A small network was trained on invented records. Each row is its activation on one of them, seen along a few directions.
Records have a field called TONIV. Each example row is followed by its value.
The largest differences between rows may come from other fields.
In the rows, 500 means zero.
Strong random noise was added to every row along 8 fixed directions; ignore it. To show where, here is one row again and again, with new noise each time:
520,536,446,620,458,260,238,423,376,473,400,457,418,372,457,506,601,373,479,163,575,542,737,525,735,233,520,644,439
495,380,553,549,498,429,556,486,561,548,404,468,558,488,480,446,461,385,437,519,618,505,563,552,527,325,526,503,461
524,417,475,511,639,560,537,515,506,534,493,429,550,412,510,499,579,456,550,427,508,532,348,491,437,563,561,523,488
508,516,508,369,515,574,551,459,683,504,565,475,535,621,469,359,574,646,443,707,316,512,466,562,481,625,508,582,525
510,610,359,494,546,379,398,509,542,381,538,454,463,415,526,517,608,674,427,420,305,453,399,476,470,522,561,622,549
644,420,499,697,660,396,405,631,410,520,392,512,513,558,382,476,406,337,406,590,409,602,542,441,363,417,305,334,524
560,407,648,455,628,744,603,359,623,596,524,494,704,515,367,322,579,461,422,681,624,519,588,627,330,449,427,595,599
520,469,381,643,490,177,422,663,502,420,386,496,411,527,539,549,386,499,367,531,340,477,469,436,521,369,481,376,461
584,673,518,486,364,239,491,626,476,411,402,374,350,631,348,526,267,387,595,462,361,728,440,442,586,418,564,556,351
548,580,597,351,490,611,780,517,658,441,536,402,589,536,370,483,333,565,566,693,551,557,241,570,259,487,644,614,511

488,605,426,566,329,210,407,524,510,327,451,617,434,491,455,604,361,664,366,576,598,345,644,611,453,124,487,557,562 -> livam
474,539,530,417,585,565,711,468,585,509,497,294,671,308,593,489,528,383,561,263,464,650,251,347,402,669,563,631,494 -> gigaz
473,451,527,443,503,650,563,527,410,668,519,406,456,531,500,495,564,336,764,324,552,670,374,454,650,754,603,457,334 -> sero
481,323,644,459,470,466,512,447,518,682,379,443,531,690,457,398,556,169,552,570,540,707,699,474,785,550,487,470,296 -> luv
583,475,547,536,737,627,634,583,504,517,484,418,643,402,397,603,423,464,506,527,494,526,226,396,190,672,438,477,639 -> luv
636,569,476,669,501,553,404,616,283,364,501,661,392,525,356,642,260,579,577,675,693,416,580,606,363,244,400,309,577 -> damab
385,574,350,446,434,420,489,627,479,404,544,432,331,392,672,638,563,627,656,259,395,430,226,411,638,649,732,548,398 -> ver
536,766,345,517,519,485,109,382,439,355,611,626,523,405,414,458,815,788,309,488,296,414,741,497,486,553,356,699,705 -> sapi
444,616,390,534,532,367,383,401,587,444,497,471,506,388,584,481,701,592,357,294,289,462,570,463,576,493,521,672,565 -> sero
509,613,569,415,497,554,572,433,461,506,502,378,515,451,439,525,490,381,599,240,603,675,404,458,495,510,598,683,453 -> livam
557,593,595,438,500,565,543,431,518,550,478,451,497,479,347,470,538,411,565,514,574,651,544,530,483,459,523,657,503 -> damab
432,479,474,445,489,495,517,505,594,509,559,440,466,507,604,435,641,558,485,425,353,474,461,474,594,633,553,580,488 -> ver
575,257,459,599,658,569,438,551,463,593,541,664,517,540,495,541,575,494,454,795,515,419,542,603,382,490,359,322,600 -> ledo
471,581,499,441,299,280,564,540,572,400,434,551,399,685,459,440,322,583,404,695,315,456,516,483,584,410,501,461,420 -> sapi
574,552,392,796,733,391,334,674,321,423,396,466,503,322,517,584,545,358,365,270,314,603,448,201,318,601,318,388,594 -> damab
406,539,408,394,547,600,326,270,508,509,650,466,503,382,618,406,925,694,490,216,430,435,612,602,734,632,574,727,546 -> sero
407,381,369,598,578,421,379,508,534,508,448,578,540,351,634,491,686,577,294,453,502,304,567,464,547,436,496,485,578 -> sapi
587,508,574,463,638,665,502,447,567,566,570,458,540,633,450,369,616,487,480,638,203,650,501,454,415,821,337,578,523 -> ledo
430,522,508,493,515,518,500,441,626,522,519,468,553,514,578,400,650,510,335,473,309,529,588,415,509,647,443,618,534 -> ledo
494,478,601,539,488,488,595,574,548,618,412,413,494,630,517,466,378,328,469,575,460,589,511,418,601,622,425,432,401 -> ver
574,662,382,478,505,370,455,724,497,442,522,483,379,697,488,562,331,615,451,693,140,507,365,413,485,731,384,372,494 -> gigaz
434,275,492,491,447,467,614,505,638,564,487,534,506,596,599,472,446,534,459,671,556,386,485,620,548,406,546,409,449 -> livam
480,343,489,637,591,425,600,512,615,507,407,523,698,424,585,458,401,428,201,644,622,311,578,508,280,291,396,414,601 -> gigaz
528,306,433,628,548,391,485,574,429,451,422,594,493,392,503,691,350,477,516,545,777,288,470,621,384,194,532,336,542 -> luv

Here are new rows. What is TONIV for each?
663,439,442,585,574,449,397,532,254,490,509,462,326,409,410,698,440,407,790,346,579,591,355,595,490,428,543,492,430 -> ledo
404,432,555,370,416,635,662,419,573,542,524,550,574,411,484,567,530,507,647,584,824,429,446,711,545,389,700,612,497 -> sero
511,290,460,667,663,447,487,579,507,576,414,596,569,573,593,474,492,430,258,619,423,462,534,422,397,488,302,253,562 -> livam
485,630,502,477,415,539,277,379,364,443,529,556,428,486,411,479,643,574,537,419,640,461,802,607,647,368,445,582,563 -> damab
559,563,363,637,553,483,332,572,317,358,551,703,488,348,507,678,501,703,388,539,633,290,525,534,263,332,449,435,730 -> ledo
484,489,671,444,411,508,599,423,641,604,379,408,547,591,436,335,481,292,456,546,528,636,682,495,646,432,514,602,421 -> damab
526,455,574,565,537,688,527,460,360,607,498,507,556,417,418,517,505,342,682,292,773,528,505,547,478,461,530,440,461 -> sero
346,613,320,494,358,229,497,633,602,368,480,466,397,478,731,551,510,666,396,414,290,451,421,297,655,675,649,464,490 -> damab
